Each row has a name. After each piece below comes the name of the row it's from, unless a question asks for something else. Each question is about the rows just above it. Some pieces are copies with a little noise. Places in a row count from 0.

sigi: [-24 -46 -35 -41 -21  46 -52  46  18  33  35  44  48  44 -41 -51  55 -40
  42  51  44  31]
kib: [  4 -11  -9  -4   5   5 -11   8  -8   7  10   5  11  11  -6 -11   9   8
   6  14   3   1]
Sute: [-24 -41 -35 -41  41  46 -52  46 -46  33  35  44  48  44 -41 -51 -41 -40
 -41  51   7  31]
Places of [-40] in row sigi: | 17
find: [-22 -40 -36 -41  42  46 -52  45 -45  33  34  42  47  45 -39 -52 -40 -40
 -43  51   9  34] | Sute
Every place of [-41] in Sute: | 1 3 14 16 18
[  6   4  14   8  11   1  -8  -9   5  -4   5 -11   9 -11   3   7   5  -6
   8 -11  11  10] is which row reordered? | kib
Places of [8] in row kib: | 7 17

fozu: [-13 -12  10  32  17]
livuz: [ 25 -21  11  45  38]
Rovo: [ 34 -16  38   5  -3]
guful: [ 39 -16  34   5  -3]
[ 38   5  -3  34 -16] is which row reordered? | Rovo
Put [ -3   5  34 -16  39] back in order: which row is it? | guful

Lani: [ 12  28  28 -40 -56  27]
bave: [-37  54  30  31  30  13]
Galol: [ 30 -38 -22  31  30  55]
Every place of [55] in Galol: | 5
Row and place of [-40] in the named rows: | Lani, 3
[-37] is at row and place | bave, 0

togol: [  2 -32  18  -3]
tof: [-24 -34 -13   4]
tuz: [-34  21 -22  10]
zet: [ 41  10   7 -15]
Luvu: [-21  19 -14  22]
gif: [35 13 31  4]
bidi: [ 34  22   4 -14]
vad: [31 19 30 12]
Fituk: [34 22  4 18]
fazom: [36 -7 32  4]
zozez: [ 23 -21  27  -5]
sos: [ 10  21 -23 -34]
Where in the named rows is [30]? | vad, 2
Which row holds these entries in another order? [ 10 -34  21 -22] | tuz
Put [-15   7  10  41] back in order: which row is it? | zet
find: [-34  21 -23  10] | tuz
find: [36 -7 32  4] | fazom

dufa: [ -5 -12 -41  -6  -3  14 -16  -4 -22   2  -6 -11  21  13   2 -11  -4]
dani: [ 6 13 38 13  7  3 38 -8 38  0 -5 38 -5 -5 -6 13  1]
vas: [  4 -12  17   2   1   3 -21   1  30   3   1  -8   1   5  -2   9  -2]
Dano: [ -1 -19 -18  37  -8   1 -11  -2 -13   2   0 -20  -5   1   5   7  -9]
Every place of [13] in dani: | 1 3 15
find: [ -5 -11 -42  -7  -1  17 -17  -3 -22   4  -9 -13  21  14   2 -11  -4] | dufa
Every place of [-11] in dufa: | 11 15
find: [  2 -12  15   3   2   3 -22   2  30   2   0  -4  -1   4  -3   9  -3] | vas
At which places does dani hold [38]? | 2 6 8 11

Tava: [-24  -3   0  11  -3 -19  -8 -12 -15 -33 -15  -1   6  -3   1   0  18  13
  11  11  11  25   3  -1  37   8  -2   2  -6  16   0  20  29   9   0 -26
 -13   9   6  -7 -22 -18 -20  14 -20  -1 -11   5  -5  -8  10  21  21   2
  11  29  10  32  -5]
keter: [ -3   1 -20   6  22 -18  -8   6   6  -7  -9  18 -13   4  -3 -17   8  -5
  -3  21 -14  21  -1 -21   4 -22  15   3 -40  -7  23  10   6 -23 -11   9
 -17 -22  -3  -2 -31 -13   1  20   9   4  -2  11 -17  -3 -16  20 -21  35
 -10  -2  -3  15  -6]
Zama: [-15 -12  -1  -6 -19 -15 -24  13 -27 -23 -27   0  12 -14  22   2  18  17
  13 -13  13  17  -3  28  45  12 -17  12  18  14 -10  15  17   2   0 -29
 -30  22  -4   4 -31 -12   0  14 -28   5 -10  11 -12 -11  24   9  18 -19
  36  25   5  16 -25]
Gar: [  2  10  -3   8  23   4  23 -20  29  12  23   5 -14  16 -25  -9 -13 -12
 -12  29 -15  -8   3 -36 -34 -12  26 -10 -36  -8  17  -9  -8  -9  -3  24
  24 -27   5  -4  13   1  -7  -4  24  -5   3  -8   3  10 -26   3 -15  31
 -42 -17  -3  -3  30]
Kozur: [ 14   2 -17   6  14 -10 -17  24  -5  -1 -13  11  -9  -2   8  -7  10 -10
   1  -8  -7  20   1  -5   4 -24  -4   0 -12 -14  13   7  10 -12  -6   9
 -20 -10  -4  -5 -15  -2  11  10   8   7   7  11  -7  -8  -9  10 -23  10
  10  -7  -2   5 -27]
mami: [ -3 -11  -9 -14  -8 -11 -23  23 -13  -3 -22  10   4 -10  20  -7   9   8
   4  -9  -1   8  -6  22  23  -1  -8  14   4   2  -1   6  -1 -15  -5  -9
 -30   7 -11  11 -32  -6  15  14 -12   7  -5  13 -18  -6  12   3  -5  -6
  25   6  -4   0 -22]
lepat: [ 21  12  12  14   0  19  14  -5   2   8  18 -16   0   3  -9  17  -7 -14
  -1 -19   8  -9   8  -6 -23  -2 -11 -17  25 -10 -10  -8  -4  25  10   9
  28   5  11 -14  48  17  -5 -23  11  -5  13 -13  28   2  -5 -14   3 -13
  -5 -11  -4 -10   1]
pes: [  8   5  21   6 -18  18   9  -8 -11   0  10 -22  12  -4   0  22  -4  -1
   5 -25  18 -12   5  15  -3  17 -20  -9  44   4 -23  -5   2  33  13 -10
  21  23   9  -8  41  14  -8 -22  -7  -5   6 -13  26   0  13 -17  23 -33
  12   4   7  -7   0]
lek: [-28  -2   1   9   0 -17   1 -22  -5 -28  -7   0   3   1  -7  -4  12  13
   6  23   6  17   2  -9  27  10   8   2 -17  17   4  15  25   5   0 -21
  -5   3   6  -4 -21 -19 -22  12 -16  -3 -13   1  -6  -3   5  20  20   8
  -3  25   8  29  10]
lelat: [ 14   2 -17   6  14  -7 -17  24 -22  -1 -13  11  -9  -2   8  -7  10 -10
   9  -8  -7  20   1  -5   4 -24 -16   0 -12 -14  13   7   0 -12  -6   9
 -20 -10  -4  -5 -15  -2  11  11   8   7   7  11  -7  -8  -9  10 -23  17
  10  -7  -2   5 -27]
find: [-15 -12  -1  -6 -19 -15 -24  13 -27 -23 -27   0  12 -14  22   2  18  17
  13 -13  13  17  -3  28  45  12 -17  12  18  14 -10  15  17   2   0 -29
 -30  22  -4   4 -31 -12   0  14 -28   5 -10  11 -12 -11  24   9  18 -19
  36  25   5  16 -25] | Zama
Places of [10] in row Kozur: | 16 32 43 51 53 54
Places of [12] in row Zama: | 12 25 27

Vetip: [ 22 -32  -8  -3 -19  30  18 -16  12 -19  30   2  31  33  29 -12 -13]
bupi: [ 22 -32  -8  -3 -19  30  18 -16  12 -19  30   2 -29  17 -33  26  26]
Vin: [ 30 -27 -27  22  34 -25  28  27 -27 -28  31 -18 -31  30  33 -27  29]
tubol: [ 30 -25 -27 -18 -31  30  34 -28  27 -27  29  23  31  33  28 -27 -27]
Put [ 26  26 -33  17 -29   2  30 -19  12 -16  18  30 -19  -3  -8 -32  22] back in order: which row is it? | bupi
The rest of the row after [31 33 28]: | [-27 -27]
[-27  30 -25 -27 -18 -31  30  34 -28  27 -27  29  23  31  33  28 -27] is which row reordered? | tubol
find: [ 33 -27 -27  20  34 -23  29  28 -27 -30  32 -18 -32  31  33 -27  28] | Vin

